These are the activations of a small neural network, seen along a few directions. Each row is one input.
In each table, some parts of the input vary, and every possible input appears once, in random order.
A made-up example of a description, with smaller parts first: values(2) and (point or ring(11) or (line(4) and ring(5))).
Shared parts are said once, and a part with two or three values counts as separate values.
(in the rows, 128 means zero)

Other details of the inputs vary at random and push rows far along two fixed directions, the same in every table; ignore that.

Table:
x1: [107 134 191 148  98  95 161 133 135 136 136 111 116 133]
x2: [100 165 145 136 119 106 161 140  93 133 151 131 146 140]
x3: [116 126 159 158  94  99 148 143 143 133 135 107 140 150]
x4: [112 134 174 178 106 126 159 142 122 140 155 135 150 147]
x5: [113 152 177 145  97 117 159 119 112 137 153 154 134 148]
x6: [ 81 114  83  96 149 116 114 152  95 133 171 153 157 119]
x7: [118 135 170 146  77 102 134 133 149 140 138 128 137 158]
x8: [210 176 161 162 109 149 115  82 175 122  49 103  87 131]
x9: [ 38  68  47   7 173  89 111 155  98 134 189 148 120  74]
x10: [105 120 180 146 109  93 145 138 109 124 130  91 126 133]
x11: [115 136 164 163  84 110 131 146 147 133 142 142 140 166]
x12: [210 151 130 207 122 161 110 111 176 104  59  91 116 155]
x13: [114 127 177 161  91 108 150 146 147 140 136 111 142 150]
x14: [182 147  78 146 149 158  71 121 156 104  67 108 129 137]
x15: [168  99  51 103 194 181 122  90 129 111 110 131  98  90]
x16: [162  87  58  86 181 151 108  95 155 111  98 107  77  80]
x17: [212 164 145 174 104 160 103  97 186 127  52 104 114 149]
x18: [163  88  58 105 201 190 108  96 108 106 104 116 109  92]
x19: [ 67  82  77  71 150 130 131 153 109 156 198 187 139 103]
x20: [ 63  64  81  41 138 117  99 157 121 143 180 163 142 102]
x21: [213 176 151 163 127 185 102  80 137 108  58 127 120 136]
x22: [ 65  69  92  49 172 118 158 142 101 145 191 157 116  84]
x23: [109 122 163 178 116 124 143 146  96 127 148 118 159 148]
x24: [111 127 169 177  99 117 146 159 145 134 141 124 143 158]
x25: [110 142 185 131  83  89 146 120 138 135 139 129 112 139]
x26: [111 130 181 145 120 105 159 136  90 125 137 106 136 136]
x27: [193 163 102 119 161 153 100  92 131 107  67 106 111 115]
x28: [ 68  90  92  35 157 113 148 142 103 154 187 178 116  89]
x29: [110 135 164 147  89 118 109 157 132 130 134 146 156 157]
x30: [117 144 177 145 112  97 174 130 112 130 141 120 126 135]
x31: [189 164  93 134 163 170 100  91 123 105  74 116 121 122]
x32: [ 71  81  92  37 154 110 144 131 104 144 193 175 112  93]
x33: [215 164 138 191 118 177 107  81 162 116  76 125 117 148]
x34: [105 148 137 136 100  90 135 154 133 136 136 108 149 148]
x35: [106 143 187 118  86  96 127 132 123 131 131 133 128 132]
x36: [159  71  44 118 187 179  81 128 142 106  99 107 115 108]
x37: [114 153 188 116  99 108 140 130 105 133 137 147 138 136]
x38: [111 114 165 159 102 106 133 150 122 129 130  94 150 149]
x39: [159 112  21 102 181 164  82 130 154 111 100 118 115 108]
x40: [113 144 166 162  86 112 134 159 146 143 137 145 143 162]
x41: [190 159  96 127 149 142 105  95 155 109  63  84  92 111]
x42: [106 165 154 122 117  90 162 141 101 134 143 120 135 134]
x43: [108 142 182 160 113 124 175 131 109 137 151 136 138 140]
x44: [ 80 101  81  75 138 101 103 155 122 134 153 131 147 118]
x45: [167 120  27 106 189 174  94 110 133 116 111 128 119  98]
x46: [110 160 179 144  98 119 164 131 110 147 148 158 138 145]
x47: [112 144 169 149  96 127 123 141 110 135 148 157 161 147]
x48: [169  89  40 119 188 182 106 102 141 115 117 131 110  95]
Each input here is: ring(6) and (values(2) or line(6)).
- Changing only the ring(6) part turns x29 into x37. The same change can be made to x12. Which row results? => x30
- Changing only the ring(6) part turns x6 into x44. The same change can be made to x4. Which row results? => x13
- Which other rows does x43 become when the line(6) part takes its other values? List them by row number. => x5, x15, x18, x21, x46
- Which other rows does x6 become when the values(2) part takes its other values? List them by row number. => x45
- Which other rows does x41 become when the values(2) part takes its other values? List them by row number. => x9

Table:
x49: [215 179 125 213 115 170  89 113 179 110  54 107 135 167]
x50: [114 108 108 116 155 132 146 134 115 134 147 130 123 110]
x51: [ 82 112 144 130 127 104 167 145 104 139 178 136 135 123]
x52: [167 118  68  99 172 173 113 103 148 126 105 145  96 100]
x53: [110  89 117 100 129 119 119 131 138 128 143 132 116 117]
x54: [110 103 116  91 125 126 114 133 139 141 140 144 123 115]
x55: [135 180 222 180  64  85 134 132 126 122 104 101 144 171]
x56: [111 113 107  97 131 118 135 123 141 140 150 143 112 109]
x57: [ 76  95 153 121 112 100 144 150 114 134 167 129 135 129]
x58: [218 168 151 185 115 147 124  83 176 109  54  87  94 142]
x59: [ 82  95 140 110 123 108 137 152 114 136 156 127 133 125]
x60: [166 110  75 101 172 162  85  99 131 105  84 105 107 100]
x61: [164 195 181 187 101 129 148 108 111 121 103 117 141 159]
x62: [169 118  68  92 162 159 107  99 161 129  98 128  94  96]
x63: [143 176 194 187 103 114 162 130 115 126 113 104 142 153]
x64: [ 81 135 141  97 110  90 150 147 120 147 163 143 135 124]
x65: [131 179 192 231  67 110 145 157 129 130 126 119 180 197]
x66: [170  93  77 115 178 181  98 107 136 116  98 120 110  99]
x67: [ 84 109 132 111 130 100 158 148 115 139 159 123 125 122]
x68: [160  93  90 125 166 171 105 106 135 115 112 123 113 103]
x69: [171 102  77 110 180 179  95 106 131 111  94 118 115  98]
x70: [ 96 138 116  94 136 113 138 137 103 135 157 156 129 118]
x71: [131 180 226 190  62  79 170 138 139 136 116 102 134 173]
x72: [ 98 117 119 104 136 128 126 133  90 130 161 154 148 124]
x73: [ 94 110 124 107 142 119 124 141  90 126 154 134 144 116]
x74: [155 117  81 104 170 150 119 109 136 116  99 105 104 102]
x75: [136 162 196 190  90 103 164 123 134 125 115  97 125 155]
x76: [206 184 139 210  95 149  88 117 187 118  55  92 137 170]
x77: [ 82 115 152 113 110 114 140 153 116 145 167 163 141 134]
x78: [ 90 102  92 120 120 103 112 170 142 131 155 123 147 142]
x79: [162 103  48 135 164 164  83 131 159 110  93  99 123 121]
x80: [163 102  84 114 164 180 106 105 133 123 113 141 120 112]
x81: [140 198 212 186  77 108 163 132 126 134 115 129 140 166]
x82: [ 87  97 141 100 113  99 132 152 127 139 156 134 130 129]
x83: [170 116  69  90 170 150 108 102 153 115  91 111  95  99]
x84: [112 115 118  96 137 138 118 135 122 132 142 157 131 119]
x85: [ 91 101 137 122 122 127 143 136 106 138 175 159 145 131]
x86: [ 74 130 140 107 125  84 153 147  94 132 161 121 136 125]
x87: [ 87 140 128  90 117  90 137 139 112 140 158 142 132 119]
x88: [ 94 123 124  94 129 121 119 139 104 132 155 160 137 122]
x89: [155 103  91 106 162 158  99 113 137 112  94 107 112 106]
x90: [ 90 121 132 112 123 113 156 138 120 142 172 162 125 124]
x91: [108 100  82 140 144 133 115 163 126 125 147 125 152 130]
x92: [ 93 120 129 117 131 120 162 139 105 144 172 153 138 129]
x93: [210 172 176 183 101 145 106  99 165 108  45  85 117 154]
x94: [172 106  68 103 176 188  95  99 130 115 103 138 119 105]
x95: [ 95 125 116  88 132  91 136 137 113 129 150 127 123 117]
x96: [ 80 109 152 108  98  99 133 144 129 145 168 150 135 128]
x97: [ 88 107 141 112 116 121 136 142 120 139 169 165 134 128]
x98: [145 178 209 171  68 108 130 128 143 133 101 115 143 162]
x99: [172 108  60 112 180 183 119  88 138 119 115 139 102 100]
x100: [ 92 128 128 111 133 118 159 140  98 139 170 151 143 127]
x101: [207 189 156 191 132 152 124  91 129 106  59  87 121 140]
x102: [ 79 129 147  95 102  91 123 147 110 140 160 146 143 128]
- Changing only one part turns x97 into x57. The same change can be made to x88. Which row results? => x60
- What is each input in this table made of? => ring(6) and (point or (values(2) and line(4)))
- Which other rows does x66 become when the line(4) part takes its other values? List them by row number. => x68, x69, x73
- Start at x82 and move only the ring(6) part, one step at a time. The first step leads to x54. Which rows follow, in order? => x77, x80, x66, x59
- Which other rows does x60 become when the values(2) part takes its other values? List them by row number. => x86

Table:
x103: [129 116 114 114 142 134 112 113 118 115 125 128 112 112]
x104: [128 105 124 106 146 138 116 132 129 122 113 119 113 112]
x105: [131 102  90 135 139 149  97 139 135 129 132 121 151 137]
x106: [131 123 107 102 148 125 128 136 135 129 112 108 116 111]
x107: [127 120  77 135 145 132 107 150 135 123 121 116 146 132]
x108: [138 137 113 105 144 152 122 119 127 137 127 159 125 114]
x109: [138 112 104 123 145 142 139 116 134 126 135 140 110 122]
x110: [ 89 125 174 145  93  85 162 147 129 141 165 130 132 144]
x111: [126  99  86 146 139 150 111 144 153 122 134 127 139 133]
x112: [131 120 116  93 131 135 112 131 150 136 112 135 116 116]
x113: [139 117 109 128 153 154 144 120 128 134 136 147 117 112]
x114: [134 122 120 119 157 155 127 120 106 120 126 142 122 108]
x115: [133 117 115 114 150 143 122 117 112 113 125 136 117 119]
x116: [ 85 125 189 130  90  91 158 153 113 149 154 121 151 143]
x117: [224 212 188 214  96 131 125  92 162 104  37  67 116 160]
x118: [134 115 108 111 135 135 118 103 122 126 130 125 124 113]
x119: [ 92 142 185 142 102 110 169 141  91 147 167 144 160 140]
x120: [126  99  96 139 145 144  93 147 130 117 122 128 142 133]
x121: [ 84 136 153 150  79  96 123 179 126 141 164 147 169 165]
x122: [134 136  98 109 153 130 134 120 117 121 124 124 118 120]
x123: [133 125 110  97 130 127 107 119 147 129 121 139 116 117]
x124: [223 195 207 221  92 143 114  88 156  98  37  78 113 162]
x125: [137 109 112 107 137 130 118 110 130 126 126 119 125 113]
x126: [131 131 106 101 129 131 108 112 139 129 125 144 116 117]
x127: [ 89 152 177 127  88  93 152 146 113 142 161 157 145 153]
x128: [134 141 103 114 162 142 138 123 112 130 125 129 123 112]
x129: [ 91 138 180 137  94  96 164 138  96 139 166 138 154 150]
x130: [130 135  97 110 144 121 124 117 123 121 124 117 115 112]
x131: [132 101 113 116 142 138 133 130 152 135 123 122 107 115]
x132: [ 87 131 168 149  92  89 161 140 121 141 169 136 131 143]
- What is each input in this table made of? => values(5) and (point or line(5))
- List by row number the other rows that have the values(5) part in common with x116. => x105, x118, x119, x125, x129
